These are the activations of a small neural network, seen along a few directions. Each row is one input.
In each table, some parts of the input vary, and every possible input appears once, in random order.
Descriptions start from the smaller parts, as in this example, which fits no table here: values(3) and (point or line(11) or (line(4) and ring(8))).
Shared parts are said once, and a part with two or three values counts as separate values.
In the rows, zero is written as 128.

Table:
R1: [134  95 121 108 133 119  72 161 102  74  96 117 191]
R2: [165 169 138 113  42 118 133 123 142 175 144 129 105]
R3: [115  60  84 154 181 141 113 141 121  75 115  86 184]
R4: [128  68  76 163 180 141  95 147 110  68 139  96 160]
R5: [134  81 127 119 125 122  88 161  99  77  83 132 208]
R6: [134 173 139 119  52 125 112 138 138 201 125 127  92]
R7: [ 96 183 155 115  75 125 101 130 128 205 117 126  84]
R8: [ 85 154 133 168 127 141 127 104 149 206 147 109  65]
R9: [122 144 115 173 102 140 139 111 160 200 158 110  75]
R10: [133  54  72 170 182 135 113 134 106  92 132 143 188]
R11: [157 139 115 165  92 133 160  97 164 173 177 112  87]
R12: [ 90 188 160 148 164 122 172  86 156 150 130 127  58]
R13: [122 183 159 142 154 107 197  78 160 125 144 127  66]
R14: [ 83 206 174  99  97 128 117 116 129 180 107 133  78]
R15: [182 184 155  99  53 112 156 107 135 145 145 130 107]
R16: [120  82 171  33 161 154  99 204 128 128 142 181 142]
R17: [177 154 133 151 103 127 183  81 157 144 175 113  88]
R18: [136  48  97 177 189 135 115 130 114  91 117 138 201]
R19: [111  42 147  90 222 171 126 178 153 126 179 163 120]
R20: [109  48  90 165 171 144 131 140 119  76 105 103 204]
R21: [165 201 171  92  79  98 177 101 138 124 131 139  96]
R22: [100 215 180  97 111 106 145 112 134 151 100 143  77]
R23: [ 74 176 153 151 149 145 143  90 150 181 136 115  58]
R24: [137 102 101 106 124 125  70 174  89  72 107 115 177]
R25: [133 209 180  91 101  92 169 104 139 126 112 142  83]
R26: [132  56  63 166 178 145  99 132 104  77 141 125 156]
R27: [159 171 149 143 129 114 206  75 159 122 160 122  77]
R28: [130  86  86 103 117 123 104 164  84  98  91 150 213]
R29: [136  80 111 110 124 124 105 162  91  99  75 145 225]
R30: [140  88  87 110 121 128  75 157  83  79 110 142 174]
The inputs of R15 and R17 match in every part but one. If R16 is changed in the same way as R15 into R17, which row does it become?
Answer: R19
Describe the family of inputs behind these rows.
Answer: values(2) and (point or ring(6) or ring(8))

Table:
R31: [160 122 104 167 155 108 184  96 131  64 125 124 148]
R32: [135 123  75 196  84 133  93 122 114 161 134 107 138]
R33: [160 141 121 106  49 104 109 137 105 133  91 125 183]
R34: [175 140 137 121 124  96 155 109 121  49 117 118 166]
R35: [136 247 167 143  50  98 201  59 166 186 161 125  34]
R36: [122 118 177  81 183 125 132 144 123  66 116 150 143]
R37: [101  83 125 143 217 158 138 115 139 119 157 132 116]
R38: [108 120 161  66 111 133  87 174 107 151  90 156 160]
R39: [149  88  81 201 117 143 132 111 144 145 157  90 128]
R40: [136 137  91 138  57 123  85 128 101 145  91  94 148]
R41: [188 138 120  82  78  97 137 137 110  83 120 137 164]
R42: [150 107  86 189 156 136 167  85 132 100 161 104 139]
R43: [ 83 103 112 155 144 162  68 156 123 178 131 140 117]
R44: [126 122 155  47 137 123 118 181 113 101 128 171 146]
R45: [ 97  69 117 159 177 172 106 145 153 162 155 122 107]
R46: [ 96 229 209  92 129 129 173 110 177 211 150 139  11]
R47: [111  97 145 122 215 130 155 125 136  83 121 152 125]
R48: [ 73 120 123  95 120 135  62 173 109 166 101 117 132]
Describe the family of inputs behind these rows.
Answer: values(2) and (point or ring(8))
The inputs of R32 and R43 match in every part but the values(2) part. If R42 is changed in the same way as R32 into R43, which row does it become?
Answer: R37
Which other rows does R39 become when the values(2) part takes its other values? List them by row number.
Answer: R45

Table:
R49: [121 190 186  60 101  99 174 130 130 138 107 159 126]
R50: [ 98  61 114 115 193 136  58 191  67  72  86 141 171]
R51: [110 170 168  97  58 121 123 145 145 192  89 130 117]
R52: [158 187 146 102  48  74 146 112 127 144  93 145 123]
R53: [110 164 157 135 195 129 194  76 166 130 147 131  96]
R54: [153 178 181  71 121 136 160 110 148 125 148 145 106]
R55: [109 142 150 145 109 142 134 126 177 158 153  90  67]
R56: [116  31  95 139 192 160  90 193 114 105 149 177 184]
R57: [179  40  70 157 146 112 117 145 112  73 137 137 208]
R58: [121 168 173  99 115 146 110 142 133 168 153 167  79]
R59: [121 201 115 107  46 112 132 128 119 177 106 132 121]
R60: [140 158 127 185 141  95 172  60 149 137 137 116  95]
R61: [102 170 165  60  91 114 113 144 122 187 101 167  89]
R62: [126  14  95 158 156 165  97 175 128 114 136 126 204]
R63: [149  42 103 111 197 149 140 161 128  62 146 155 211]
R64: [120  72 125  91 182 127 111 157  84  22  95 129 207]
R65: [110 160 100 194 133 145 165  69 130 170 134 109  86]
R66: [104  75  67 133 133 126  67 149  66  70 100 102 207]
R67: [152  44  36 161 140 161 107 151  99 110 134 125 200]
R68: [135 153 172 118  78 149 116 125 150 179 136 115  96]
R69: [152  76  86 131 137  93  79 137  85  37  82 114 212]
R70: [105 144 144 110 142 133 122 128 154 154 160 127  39]
R71: [102 151 152 187 164 124 146  92 159 195 145  97 101]
R72: [100  54 109 130 150 145  56 170 100  80  79 100 208]
R73: [ 88 142 152 168 192 135 154 103 138 174 138 141  53]
R74: [132 169  94 151  97 139 144 109 142 152 151  93  68]
R75: [120 165 165 102 153 118 182 113 162 109 170 117  79]
R76: [157 165 127 158  89 102 159  90 158 109 160 110  83]
R77: [195 178 149 133  75 109 147 103 131 133 134 126 108]
R78: [156 178 118 130  64 148 128 106 114 168 133 120  95]
The inputs of R76 and R55 match in every part but one. If R57 is changed in the same way as R76 into R55, which row does it become?
Answer: R62
Describe the family of inputs behind these rows.
Answer: ring(5) and (values(2) or line(4))
Which other rows does R65 become when the line(4) part takes its other values? List them by row number.
Answer: R59, R74, R78
Start at R73 and move only the ring(5) part, one step at a time. The first step leads to R71. Which rows follow, in order?
Answer: R65, R60, R53

Table:
R79: [173  96  40 214 119 118 148  81 110  84 139  97 166]
R80: [100  33  69 164 214 156  91 153 107  89 133 129 174]
R81: [182 117  85 148  88 100 150 108 101  67 103 115 201]
R82: [113  54 124 102 184 136  83 180 101  69  97 145 204]
R83: [160 125  98 221 145 131 194  56 168 145 185 102  84]
R84: [ 69 165 201  51 119 137  87 176 130 184  95 154 103]
R85: [138 225 167 148 100 112 186  64 169 175 163 117  19]
R86: [ 88  62 127 171 240 170 136 127 163 148 178 135  94]
R87: [ 62 159 185  97 194 154 137 133 161 181 157 152  34]
R88: [142 230 173 100  23  97 145 106 135 181 100 122  93]
R89: [191 166 113  83   7  94 120 139  94 108  96 125 177]
R90: [117 104 154  37 104 132  58 211  98 106  88 142 185]
The inputs of R82 and R81 match in every part but one. If R86 is changed in the same way as R82 into R81, which row does it become?
Answer: R83
Describe the family of inputs behind these rows.
Answer: values(2) and ring(6)
Which other rows does R79 become when the values(2) part takes its other values? List them by row number.
Answer: R80

Table:
R91: [125  74  98 183 170 151 121 122 142 134 163 114 120]
R92: [ 89 101 115 167 181 140 110 130 123 128 111 112 141]
R93: [123  76 119 101 153 154  93 178 121 136 144 143 145]
R94: [129 183 153 133  89 118 189  93 150 180 133 150  81]
R95: [136  84  96 123 143 130 125 138 105  76 119 125 190]
R96: [118 198 144 118 114 118 161  94 151 150 142 122  38]
R97: [139 187 197 109 106 123 147 108 155 164 144 117  81]
R98: [153 181 109 136  13 111 102 119 112 171 108  99 126]
R99: [134  97  97 162 161 118 125 120 108  67  98 109 188]
R100: [116 196 172 112 111 121 150 113 160 144 145 111  53]
R101: [167  72 102  97 133 131 108 167 103  74 131 141 190]
R102: [169  71  81 178 151 129 135 113 126  74 150 112 166]
R103: [133  95 122  88 132 117  86 165  87  65  83 153 203]
R104: [ 90  98 139  93 150 138  71 175 103 124  95 155 159]
R105: [124 201 141 130 113 110 165  90 139 174 149 148  60]
R106: [137 173 178 118  93 112 180 105 166 179 128 135  90]
R107: [ 92  90 113 128 162 153 108 147 125 138 132 129 144]
Describe the family of inputs behind these rows.
Answer: point or ring(6) or (values(2) and line(5))
What sort of input is R105?
Answer: ring(6)
